Each row below holds a small network's activations on one input, seen along a few directions.
Each table varies a few parts of the input and shows all the possible inputs, shuffled.
A made-up example of a description, with smaller parts first: ring(8) and (point or ring(9) or (values(2) and line(6))).
Shared parts are said once, and a part with two or three values counts as separate values.
In the rows, 128 means zero.

Other details of the inputs vary at random and push rows far along two fixed directions, the same in every table; ignore that.

Table:
r1: [153 174 141 165 110 171 127  79 158 111 160 119 142]
r2: [123 123 119 130 133 131 150 159 139 137 137 129 122]
r3: [125 137 103 127 120 118 139 141 118 120 125 120 114]
r4: [125 104 120 122 127 122 122 158 115 135 143 117 125]
r5: [142 114 170 137 122 135 110  99 124 120 139 141 156]
r6: [138 121 177 141 119 135 115 106 136 119 141 146 149]
r7: [126 132 120 111 129 124 111 129 141 135 135  94 109]
r8: [114 122 128 118 142 112 139 153 137 140 128 123 136]
r9: [155 183 110 154 131 173 152  45 154 130 135 145 129]
r10: [129 134 103 121 134 114 131 133 122 148 136 117 140]
r11: [111 128  95 113 152 123 135 131 101 136 108 133 132]
r12: [139 123 171 144 125 139 122 105 143 117 135 151 151]
r13: [123 125 111 125 133 110 122 137 121 146 140 111 136]
r14: [156 161 136 144 115 160 124  61 151 123 130 139 130]
r15: [129 125  95 128 125 129 140 142 119 141 136 131 127]
r16: [113 134 125 125 134 127 123 154 141 124 130 111 122]
r17: [121 135 109 130 121 117 147 146 129 119 123 124 115]
r18: [128  51 184 115 127 118 102 131  81 116  92 187 153]
r19: [151 157 164 147 111 160 117  78 167 116 146 128 119]
r20: [120 129 111 109 134 118 126 129 141 139 113 117 113]
r21: [140 127 173 150 112 141 125 114 135  93 128 148 125]
r22: [144 163 158 160 111 164 123  93 157 109 152 130 136]
r23: [119 131 107 124 134 114 144 138 137 143 130 127 140]
r24: [119 135  93 124 140 121 152 131 105 125 115 134 117]
r25: [115 142 116 124 133 126 140 144 140 133 120 115 129]
r26: [119  27 209 100 133 105  94 148  69 117  75 190 153]
r27: [151 166 137 165 113 163 120  77 141 117 150 128 144]
r28: [141 157 157 155 123 162 135  95 154 110 133 140 143]
r29: [118 139 101 120 131 125 125 137 120 132 122 117 130]
r30: [126 131 112 132 120 114 125 144 114 121 134 108 111]
r31: [127 132 111 115 131 119 109 124 130 142 129 100 109]
r32: [122 114 122 129 130 128 136 165 137 133 141 128 118]
r33: [129 131 108 106 133 117 113 124 124 144 120 108 113]
r34: [120 135 121 110 134 120 134 131 150 141 114 112 110]
r35: [124 140 103 121 132 125 120 136 117 136 128 110 131]
r36: [121 134 131 130 116 117 132 158 133 114 139 110 103]
r37: [143 103 166 130 116 124 106 110  90 103 108 154 136]
r38: [124 127 123 126 119 116 126 152 121 114 137 103 111]
r39: [123 118 124 129 123 127 131 162 133 136 150 121 116]
r40: [119 129 128 111 136 122 118 141 152 132 124 107 103]
r41: [131 113 103 122 129 121 128 148 106 145 133 128 128]
r42: [137  61 180 126 124 123  86 121  74 119 111 168 149]
r43: [119 133 123 127 123 115 150 152 133 120 119 120 113]
r44: [117 128 120 120 136 112 146 145 140 145 125 124 138]
r45: [116 125 130 124 128 114 142 161 128 116 119 120 110]
r46: [114 133 109 121 133 122 131 143 129 131 118 121 131]
r47: [122 131 102 119 133 114 134 134 124 144 130 123 139]
r48: [122 123  86 125 146 131 154 133 106 144 126 145 129]
r49: [137 127 132 135 142 138 138  84 110 130 118 167 158]
r50: [119 135 126 111 139 124 129 136 152 137 119 109 107]
Each input here is: values(5) and (point or ring(9)).
The inputs of r10 and r33 match in every part but the values(5) part. If r44 is changed in the same way as r10 into r33, which row does it become?
Answer: r34
The inputs of r12 and r21 match in every part but the values(5) part. If r13 is changed in the same way as r12 into r21, which row does it become?
Answer: r30
List by row number the other rows that have the values(5) part in common with r15.
Answer: r2, r4, r18, r26, r32, r39, r41, r42, r48
Which other rows does r36 become when the values(5) part takes its other values? List them by row number.
Answer: r6, r19, r22, r39

Table:
r51: [121 114 134  84 148 123 135 128 100 131  64 142 121]
r52: [173 159 158 192  94 158 165  76 152 126 179 160 184]
r53: [112 106 189 116 139 111 114 104 103  86  94 161 151]
r54: [145 158 151 185 120 184 174  78 164 124 163 192 162]
r55: [138  78 160 120 142 129  93  73  83 132  90 160 134]
r56: [117  85  75  79 159  94 105 174  97 170 128 114 121]
r57: [123 160  45 138 123 104 214 188 144 150 151 101  99]
r58: [ 98  91 149  74 135  93 125 210 160 130 108  89  63]
r59: [ 94  91  94  85 169  92 143 194 126 157 106 140 124]
r60: [122  84 181 123 157 122 117  96 113 130  83 173 157]
r61: [145  91 205 132 107 123  56 118 106  95 132 123 132]
r62: [ 95  92  99 110 127 100 122 216 101 137 132  96 150]
r63: [116 108 126 101 130 102 102 118  78 103 106 120 112]
r64: [127 109 191 107 141 132 115 104 105 125  68 171 155]
r65: [131 215 104 182 125 155 177 125 175 110 164 117 116]
r66: [167 173 171 188  81 176 112  63 162  84 156 125 111]
r67: [126 106 107 137 125 146 136 121 100 142 145 158 122]
r68: [109  96 146 134 122 121 133 186 108 107 113 146 147]
r69: [174 185 129 160 101 164 103  24 155 123 139 146 150]
r70: [100 109 146  96 146  94 104 132 101 113 119 111 156]
r71: [108 162  34 115 162 121 188 147 160 167 122  84  94]
r72: [125 159  92 106 117 117 118 183 197 160 188  33  67]
r73: [ 97 154  42 130 147 125 173 180 155 184 184  95 136]
r74: [168 182  74 182  88 148 186 105 145 135 181 122 114]
r75: [122  90 151 132 125  91 156 175 106 129 119 165 148]
r76: [179 154 126 166 117 189 140  37 148 123 147 175 135]
r77: [112 111 145  89 148 114 103 131 103 153  91 121 161]
r78: [156 208  84 178 114 161 137 102 148 121 189  90 113]
r79: [138 182  75 168 127 176 206 108 169 138 166 146 120]
r80: [131  91 124 104 156 108  90 111  92 161 115 119 138]
r81: [171 160 194 165  83 183 113  64 198 104 166 124  91]
r82: [166  74 171 140 105 111 105 118  70 123 135 166 161]
r83: [116 136 170 140 123 118 124 158 161 102 129 113 114]
r84: [137 117 109 148  97 146 123 147  97 107 135 128 123]
r85: [156 174 189 185  97 170 114  79 187 101 171 115 154]
r86: [119  99 171 109 129 112  79  88 115 124  85 163 173]
r87: [129 122 120 144 112 145 154 157 117  99 117 139 128]
r88: [125  80 122 116 139 123 104 141  82 152 146 151 143]
r89: [106 113  82  72 145 100 115 161  83 160  85  99  97]
r90: [110 157  37 114 158 118 160 167 172 183 165  89 134]
r91: [109 181  17 110 126 109 144 137 149 158 123  81  82]
r92: [118 118 125 126 156 126 120 102 136 163 126 119 161]
r93: [124 102 163 105 129 120 111  88 111 104  57 181 135]
r94: [103  88  81  77 166 100 149 181 115 149  96 139 106]
r95: [130  75 246 107 113 127  70 131 161 117 128 132 136]
r96: [109 145 122 117 134 112 132 116 149 128  91 146 135]
r97: [122 102 177 109 135 120 121  93  92  78  82 162 134]
r98: [125  80 247 114 118 127  94 139 166 104 110 152 116]
r99: [168 187 142 162 108 165 115  32 132  97 165 123 150]
r100: [129 101 182 135 132 130 118 125  86  82  88 171 123]
r101: [114 116  88  69 151  95  99 164  85 170 101  85 118]
r102: [136 210  98 180 121 160 155 113 170 125 183  96 136]
r103: [ 94 102 126  98 136  85 124 208 127 111 100  87  82]
r104: [111 180  40 139 127 121 150 173 124 135 156  71  70]
r105: [146 119 114 146 105 142 108 150 101 117 154 114 144]
The inputs of r81 and r72 match in every part but one. If r74 is changed in the same way as r81 into r72, which row does it become?
Answer: r82
What is each input in this table made of?
Answer: ring(5) and (values(2) or ring(9))
Which other rows does r58 become when the values(2) part takes its other values? List them by row number.
Answer: r103
Which other rows does r73 become when the ring(5) part takes its other values? List them by row number.
Answer: r54, r67, r79, r88
Which other rows does r72 become when the values(2) part takes its other values? List them by row number.
Answer: r61

Table:
r106: [150  56 224 147 108 126  56  91  89 129 134 152 173]
r107: [ 80  70 117  27 180  57  72 176 127 198  75  84 103]
r108: [134  71 236 118 108 111  85 105  93  67  44 196 127]
r109: [ 68  94 135  51 156  58  79 234  79 129 103  57  94]
r110: [150 150  76 163 114 142 130  80  94 142 149 123 131]
r111: [141 151 146 166 112 174 157 145 191 145 159 121 121]
r112: [166  91 203 128  97 137  67  75  79  72  81 156 146]
r113: [129 197  95 154 140 152 153  86 109 117 127 118 133]
r114: [155  61 208 122 123 130  77  97  84 108 103 183 203]
r115: [133 192 121 144 123 151 128  99 129  96 124  91 114]
r116: [131 169 110 151 119 129 191 118 155 135 122 165 146]
r117: [145 175  75 106 153 153 150  39 161 180 125 134 144]
r118: [143  63 247 126 100 159  80 127 115  87 103 176 125]
r119: [143 144  94 157 104 148 181 119 121 131 168 156 149]
r120: [139 146 138 162  97 149 147 134 168 132 191 115 130]
r121: [155 161 137 154 107 136 125 121 166 136 161  91 145]
r122: [124 153 164 148 113 117 145 142 190 134 132 130 129]
r123: [141 180  96 103 136 159 110  40 171 149 100  98  92]
r124: [145 164  84 164 105 155 171 104 120 116 158 147 115]
r125: [143 155 138 149  86 153 133 130 159 103 192 105 103]
r126: [164 171  93 166 108 156 123 101 136 111 169 112  95]
r127: [150  42 204 133 138 134  66 109  68 117 129 205 179]
r128: [157 172  81 150 115 141 142  89 114 121 129 122 134]
r129: [ 88 102  85  94 174  92 183 210 154 158 129 110 113]
r130: [136 147 114 149 143 141 212 111 153 130 132 159 134]
r131: [102  86  98 105 147  77  98 221 111 168 161  83 103]
r132: [161 159  77 168 125 151 156 106 117 145 177 150 145]
r133: [155 152 132 152 109 146 102 122 145 117 193 103 100]
r134: [117 172  94 156 133 143 169 101 148 122 134 143 165]
r135: [ 97 115  67 111 150 129 168 225 154 172 139 111 117]
r136: [133 182 155 145  98 131 143 129 195 106 143 116  99]
r137: [ 57  78 121  76 160  56  97 236 127 145 102  80 121]
r138: [ 95  76 118  54 131  54  75 234  90 132 111  57  94]
r139: [107 106  53  99 122  82 100 183  85 148 129  56  87]
r140: [ 97 106  73  95 129 112 141 225 122 132  99  90  65]
r141: [140 153  99 159 123 173 173 123 132 128 119 159 106]
r142: [140 153 133 145 127 142 176 110 166  92 118 120  85]
r143: [130 184 151 156 129 144 132 119 162 133 159  90 147]
r144: [ 87  94 124  93 162  77 161 220 159 155 124  86  92]
r145: [115 164 110 153 140 149 147 114 179 122 149 132 169]
r146: [134 144 104  93 163 143 117  65 173 177 120 132 150]
r147: [152 136 203 100 128 157  65  21 161 129 101 140 120]
r148: [133  93 203 127 139 133 107  82  51 102  88 191 201]
r149: [117  92 191 137 135 133  94  70  75  76  66 202 160]
r150: [140 146 106 160 111 160 163 125 157 133 190 143 152]
r151: [158 158  88 145 114 136 157 104 118 136 142 130 169]
r152: [148  33 191 128 119 116  76  85  24 127 101 198 196]
r153: [135 157 110 152 145 142 198 100 144 113 118 153 100]
r154: [139 161 159 142 122 144 165 121 193 101 155 107  88]
r155: [118 177 114 149 116 146 129 102 158  84 116 108 111]
r156: [100  92  56 104 147  88 116 195  99 183 157  82 142]
r157: [117 176 144 143 113 143 116 118 182  92 149  96 114]
r158: [ 78  78  61  21 190  68  89 148  76 188  51 108  91]
r159: [148  37 192 125 136 119  61  96  18  99  87 217 144]
r160: [121  49 239 114 131 109  98 122 105 106  72 223 183]
r161: [127 175 120 147 145 152 144 116 144 133 153 116 173]
r162: [ 97 105  67  93 116  88 134 214 100 123 130  82  75]
r163: [ 95  73 101  79 126  66  74 212  84 153 144  52  92]
r164: [144 151 101 161 121 174 193 131 145 145 137 164 139]
r165: [134 189 100 160 120 137 181 102 153 119 112 155 110]
What is each input in this table made of?
Answer: ring(6) and (point or ring(9))
The inputs of r142 and r130 match in every part but the ring(6) part. If r123 is changed in the same way as r142 into r130, which row does it become?
Answer: r117
List by row number the other rows that have the ring(6) part in common with r121.
Answer: r106, r107, r111, r120, r122, r131, r137, r143, r144
Which other rows does r125 become when the ring(6) part takes its other values? List them by row number.
Answer: r119, r120, r124, r150, r162
Which other rows does r165 become when the ring(9) part takes its other values? List them by row number.
Answer: r110, r113, r124, r128, r141, r149, r153, r159
